A small network was trained on invented records. Each row is its activation on one of them, seen along a few directions.
After each row come some of the record's fields: PINUB, FUP, FIM, GER, DIPA, PUZ.
Not every record has every field; a missing one is written missing.
Other fields move the rows too, some of them a lot.
In the rows, zero is written as 500.
Random noise pushes rows far along 11 fixed directions. That doesn't count. These rows show it; they differ only by the noise:
[578 613 578 261 465 730 481 534 233 396 417 625 397 526 575 366 488 453
 615 657 549 724 451 510 455 626 641 541 379 353 613 226 448]
[421 541 502 492 672 721 404 483 654 464 377 691 373 156 556 576 588 485
 664 375 611 333 349 649 567 640 377 494 464 496 254 443 462]
[676 426 558 358 414 641 625 538 446 488 425 356 666 493 521 147 527 680
 539 489 346 740 502 360 337 432 523 541 440 539 822 473 483]
[530 557 455 625 488 388 237 488 466 601 656 601 387 551 547 490 638 732
 389 195  75 447 427 409 453 510 713 532 566 452 581 663 539]
[762 863 513 653 481 600 376 234 774 194 716 314 354 662 549 235 668 593
 511 530 359 657 712 291 255 508 188 605 510 806 339 706 533]
[605 348 394 329 552 454 459 502 525 414 535 655 202 553 649 414 434 427
 513 389 336 628 507 352 337 513 574 513 471 564 483 558 586]
[576 661 456 590 456 447 434 569 538 567 413 319 527 627 723 486 728 518
 629 356 282 498 556 509 588 617 582 654 413 433 560 778 422]
[557 688 498 563 385 280 404 411 453 499 645 443 343 700 594 485 675 521
 416 407 281 581 609 409 428 500 769 487 481 520 567 656 453]
[479 482 473 506 548 399 722 509 704 490 456 420 402 420 535 627 526 226
 637 503 597 506 672 513 478 560 547 467 436 496 380 591 435]
[464 457 529 651 504 369 274 352 534 457 503 509 381 551 520 296 564 379
 382 530 658 548 536 380 413 480 389 513 414 595 501 713 240]
[507 482 525 536 410 350 272 458 330 579 493 499 468 625 608 307 632 589
 407 416 439 560 451 391 466 451 628 487 431 525 675 649 318]
[307 543 606 758 530 437 503 430 674 583 495 539 566 291 277 550 568 427
 345 488 636 374 476 654 543 585 519 496 491 419 519 619 279]
[576 573 415 370 532 423 657 433 730 287 453 487 155 578 701 534 528 148
 589 559 562 630 671 516 416 636 520 566 381 602 322 658 509]

[448 497 460 603 551 539 623 590 805 555 289 462 604 380 553 573 543 498
 471 358 426 331 405 755 683 688 444 681 473 473 547 793 521] -> <PINUB:pasem FUP:situ FIM:missing GER:missing DIPA:missing PUZ:lev>
[579 313 518 273 558 697 568 638 268 567 428 553 608 376 502 428 365 600
 743 519 482 573 472 359 466 431 503 423 515 383 566 190 570] -> <PINUB:feg FUP:kifut FIM:bib GER:ramak DIPA:boga PUZ:nor>
[458 364 468 308 472 533 564 601 421 656 382 659 587 488 549 570 395 729
 458 398 517 368 335 675 646 551 523 439 593 637 576 430 639] -> <PINUB:feg FUP:situ FIM:missing GER:missing DIPA:missing PUZ:nor>
[458 349 441 651 625 560 646 668 607 668 418 367 747 452 415 633 368 445
 649 496 526 377 560 516 613 562 299 603 563 361 463 546 538] -> <PINUB:modu FUP:kifut FIM:dud GER:pom DIPA:zene PUZ:lev>
[475 600 560 673 398 457 381 515 337 561 511 359 738 574 475 473 635 609
 522 540 598 453 509 504 585 451 486 515 452 485 564 506 335] -> <PINUB:pasem FUP:situ FIM:missing GER:missing DIPA:missing PUZ:lev>
[407 118 466 430 534 290 671 653 519 713 399 464 608 328 474 518 431 402
 562 385 522 421 451 374 504 283 594 309 460 396 651 627 431] -> <PINUB:pasem FUP:kifut FIM:bib GER:pab DIPA:boga PUZ:lev>
[567 393 448 505 497 395 208 646 178 743 490 475 482 642 718 464 562 512
 756 283 253 554 529 232 556 509 778 496 447 258 631 545 364] -> <PINUB:modu FUP:fitir FIM:missing GER:missing DIPA:missing PUZ:ror>
[462 688 495 679 598 659 475 453 603 482 552 464 461 446 447 663 495 357
 579 505 434 477 636 489 553 640 474 605 533 291 363 478 543] -> <PINUB:modu FUP:fitir FIM:missing GER:missing DIPA:missing PUZ:lev>
[523 348 476 524 576 534 529 555 616 510 493 537 613 504 451 422 357 556
 469 555 609 450 479 488 479 493 203 509 542 680 474 607 523] -> <PINUB:pasem FUP:kifut FIM:zoma GER:ramak DIPA:zene PUZ:nor>
[666 665 472 458 493 716 416 499 469 336 691 580 488 653 453 477 423 748
 475 522 309 524 447 518 419 583 314 598 624 635 395 387 735] -> <PINUB:modu FUP:situ FIM:missing GER:missing DIPA:missing PUZ:nor>
[556 694 468 465 491 577 215 391 240 481 694 683 264 598 584 561 549 683
 444 360 187 514 460 388 468 491 747 436 605 414 462 275 717] -> <PINUB:modu FUP:situ FIM:missing GER:missing DIPA:missing PUZ:lev>
[523 471 406 419 503 432 352 512 418 413 603 763 275 715 554 556 357 513
 330 481 431 501 431 561 465 578 458 570 552 597 387 497 655] -> <PINUB:pasem FUP:situ FIM:missing GER:missing DIPA:missing PUZ:ror>
[447 454 496 610 456 483 508 533 491 584 412 452 655 566 504 517 475 602
 396 482 553 395 459 635 632 534 387 578 526 562 546 604 509] -> <PINUB:pasem FUP:situ FIM:missing GER:missing DIPA:missing PUZ:lev>
[645 649 461 651 567 807 564 602 729 509 502 349 729 467 445 478 515 745
 566 433 201 447 481 524 561 620 205 765 621 471 497 594 721] -> <PINUB:pasem FUP:kifut FIM:zoma GER:pab DIPA:rozi PUZ:ror>
[418 151 471 673 505 249 221 440 365 671 540 576 481 693 471 339 317 463
 267 489 571 521 516 223 482 367 346 479 567 522 654 758 354] -> <PINUB:pasem FUP:fitir FIM:missing GER:missing DIPA:missing PUZ:lev>
[457 325 394 464 559 507 395 658 409 625 469 710 475 639 548 632 281 523
 467 476 529 340 399 563 629 590 283 560 606 526 412 567 645] -> <PINUB:pasem FUP:situ FIM:missing GER:missing DIPA:missing PUZ:ror>
[665 595 516 362 394 592 626 568 310 399 661 523 565 810 419 480 307 625
 461 725 506 634 569 453 401 499 376 519 573 639 534 341 690] -> <PINUB:pasem FUP:situ FIM:missing GER:missing DIPA:missing PUZ:nor>
[419 665 549 522 463 458 392 439 550 424 502 599 428 495 464 522 584 486
 360 536 536 468 382 701 517 583 577 559 447 470 485 548 417] -> <PINUB:modu FUP:kifut FIM:bib GER:pom DIPA:boga PUZ:ror>
[576 539 528 308 400 591 549 553 478 615 337 446 692 444 657 325 649 841
 542 370 443 465 293 641 568 490 506 471 485 646 705 573 513] -> <PINUB:modu FUP:fitir FIM:missing GER:missing DIPA:missing PUZ:ror>
[584 685 546 699 463 440 433 366 393 527 781 328 532 658 372 537 530 496
 547 554 415 567 812 186 372 388 566 370 583 483 451 349 491] -> <PINUB:pasem FUP:situ FIM:missing GER:missing DIPA:missing PUZ:nor>
[582 303 403 365 483 356 479 528 541 411 514 515 395 576 630 329 488 558
 410 411 412 564 419 373 346 315 455 469 472 716 543 616 561] -> <PINUB:pasem FUP:kifut FIM:dud GER:pab DIPA:zene PUZ:ror>
[544 676 522 674 506 658 365 444 574 543 393 365 673 648 554 341 543 555
 551 577 586 480 547 495 632 673 201 693 486 547 529 729 377] -> <PINUB:pasem FUP:fitir FIM:missing GER:missing DIPA:missing PUZ:nor>
[514 282 465 182 533 502 598 608 288 513 441 637 383 436 591 516 361 385
 627 533 555 608 469 432 434 425 654 354 469 418 509 236 583] -> <PINUB:modu FUP:kifut FIM:bib GER:ramak DIPA:zene PUZ:ror>
[512 352 443 576 556 642 430 597 446 623 514 592 672 521 433 481 327 741
 441 415 400 384 376 484 550 500 296 554 639 483 538 474 668] -> <PINUB:modu FUP:situ FIM:missing GER:missing DIPA:missing PUZ:lev>
[424 333 478 610 553 404 502 579 591 759 521 498 631 384 431 603 456 631
 496 250 342 351 456 463 585 474 556 442 600 435 581 667 535] -> <PINUB:modu FUP:fitir FIM:missing GER:missing DIPA:missing PUZ:lev>
[358 750 592 698 402 280 532 311 711 426 393 287 548 463 521 518 782 282
 415 606 836 419 593 702 600 538 501 500 374 641 423 731 193] -> <PINUB:pasem FUP:situ FIM:missing GER:missing DIPA:missing PUZ:ror>
[469 598 503 560 564 531 463 461 603 443 444 479 405 499 572 529 527 257
 651 581 725 473 582 562 568 635 360 536 424 489 310 591 351] -> <PINUB:modu FUP:fitir FIM:missing GER:missing DIPA:missing PUZ:ror>
[634 255 332 389 554 427 545 530 568 490 487 421 392 548 687 496 477 462
 620 329 332 520 568 320 409 371 470 487 531 641 386 575 665] -> <PINUB:modu FUP:situ FIM:missing GER:missing DIPA:missing PUZ:nor>
[625 319 444 355 553 517 641 520 520 511 577 538 331 476 529 478 360 409
 631 406 211 689 663 250 326 479 699 463 581 422 584 392 658] -> <PINUB:pasem FUP:fitir FIM:missing GER:missing DIPA:missing PUZ:ror>
[578 410 431 345 460 374 562 449 524 352 520 533 285 592 590 356 464 434
 357 507 377 641 455 390 363 343 522 452 460 558 585 610 616] -> <PINUB:pasem FUP:kifut FIM:dud GER:pab DIPA:rozi PUZ:lev>
[494 666 632 474 460 623 323 397 317 591 604 579 538 379 443 465 580 754
 602 440 529 470 470 406 498 444 596 303 569 554 481 244 450] -> <PINUB:pasem FUP:fitir FIM:missing GER:missing DIPA:missing PUZ:ror>

Here are new rows. What are their fields?
[418 278 466 530 593 401 428 531 382 648 567 559 560 338 426 641 420 488
 669 468 707 325 477 300 477 248 383 207 559 465 300 325 463] -> <PINUB:modu FUP:kifut FIM:bib GER:pab DIPA:boga PUZ:lev>
[489 425 641 459 353 536 377 392 300 519 260 304 686 414 584  94 678 571
 414 510 600 683 435 453 466 369 635 503 364 501 860 435 227] -> <PINUB:modu FUP:situ FIM:missing GER:missing DIPA:missing PUZ:ror>
[560 532 569 513 482 665 256 438 165 450 575 585 482 590 443 401 410 577
 504 635 570 600 509 314 448 466 436 503 524 451 523 231 490] -> <PINUB:pasem FUP:situ FIM:missing GER:missing DIPA:missing PUZ:lev>
[439 797 567 513 433 571 681 423 748 468 371 414 553 318 505 580 730 593
 416 411 458 365 420 836 610 611 590 555 493 587 508 611 562] -> <PINUB:pasem FUP:situ FIM:missing GER:missing DIPA:missing PUZ:ror>
[590 489 424 613 582 480 679 513 862 379 622 478 473 610 369 592 314 347
 440 570 495 510 642 522 416 605 223 648 585 627 301 672 648] -> <PINUB:modu FUP:situ FIM:missing GER:missing DIPA:missing PUZ:ror>
[493 497 542 380 548 764 519 370 508 323 298 456 428 248 605 399 612 378
 605 585 742 540 480 559 499 459 385 491 403 575 351 265 466] -> <PINUB:pasem FUP:situ FIM:missing GER:missing DIPA:missing PUZ:nor>
[654 469 427 464 479 470 566 562 445 574 628 401 559 646 545 618 394 595
 694 490 476 463 658 329 449 418 363 406 619 657 352 427 667] -> <PINUB:modu FUP:situ FIM:missing GER:missing DIPA:missing PUZ:ror>
[600 658 599 458 485 750 640 328 789 237 337 340 569 399 480 122 534 469
 398 707 646 715 530 585 418 611 237 680 396 678 630 620 407] -> <PINUB:pasem FUP:kifut FIM:zoma GER:ramak DIPA:zene PUZ:nor>
[535 747 577 447 474 652 590 420 507 366 543 512 477 499 415 536 497 516
 469 626 565 531 490 606 483 545 452 493 525 515 462 391 614] -> <PINUB:modu FUP:situ FIM:missing GER:missing DIPA:missing PUZ:lev>
[450 455 509 539 489 532 418 560 456 573 568 647 611 523 419 525 420 721
 423 479 559 360 346 590 553 518 296 483 612 610 434 497 527] -> <PINUB:pasem FUP:fitir FIM:missing GER:missing DIPA:missing PUZ:ror>
[413 446 538 598 565 414 548 377 743 467 433 385 521 172 474 483 656 378
 532 434 672 407 533 511 429 350 437 381 444 567 370 562 342] -> <PINUB:modu FUP:kifut FIM:bib GER:ramak DIPA:boga PUZ:ror>
[562 716 538 445 455 588 430 454 553 477 569 569 533 472 479 419 588 817
 464 420 347 420 328 543 508 481 453 445 574 620 529 580 610] -> <PINUB:pasem FUP:kifut FIM:bib GER:pab DIPA:boga PUZ:nor>
[500 588 609 540 603 920 641 479 615 530 500 477 693  79 317 567 487 707
 740 417 430 423 507 531 528 526 407 447 618 404 418 169 627] -> <PINUB:pasem FUP:fitir FIM:missing GER:missing DIPA:missing PUZ:lev>
[682 660 512 378 441 625 735 541 569 331 460 330 530 590 585 431 549 495
 622 578 372 690 577 494 429 552 492 616 424 479 563 486 591] -> <PINUB:pasem FUP:fitir FIM:missing GER:missing DIPA:missing PUZ:lev>
[559 304 392 424 501 400 366 474 498 503 539 643 300 555 622 358 478 622
 384 286 260 547 419 392 389 461 568 518 547 610 562 630 588] -> <PINUB:pasem FUP:fitir FIM:missing GER:missing DIPA:missing PUZ:ror>
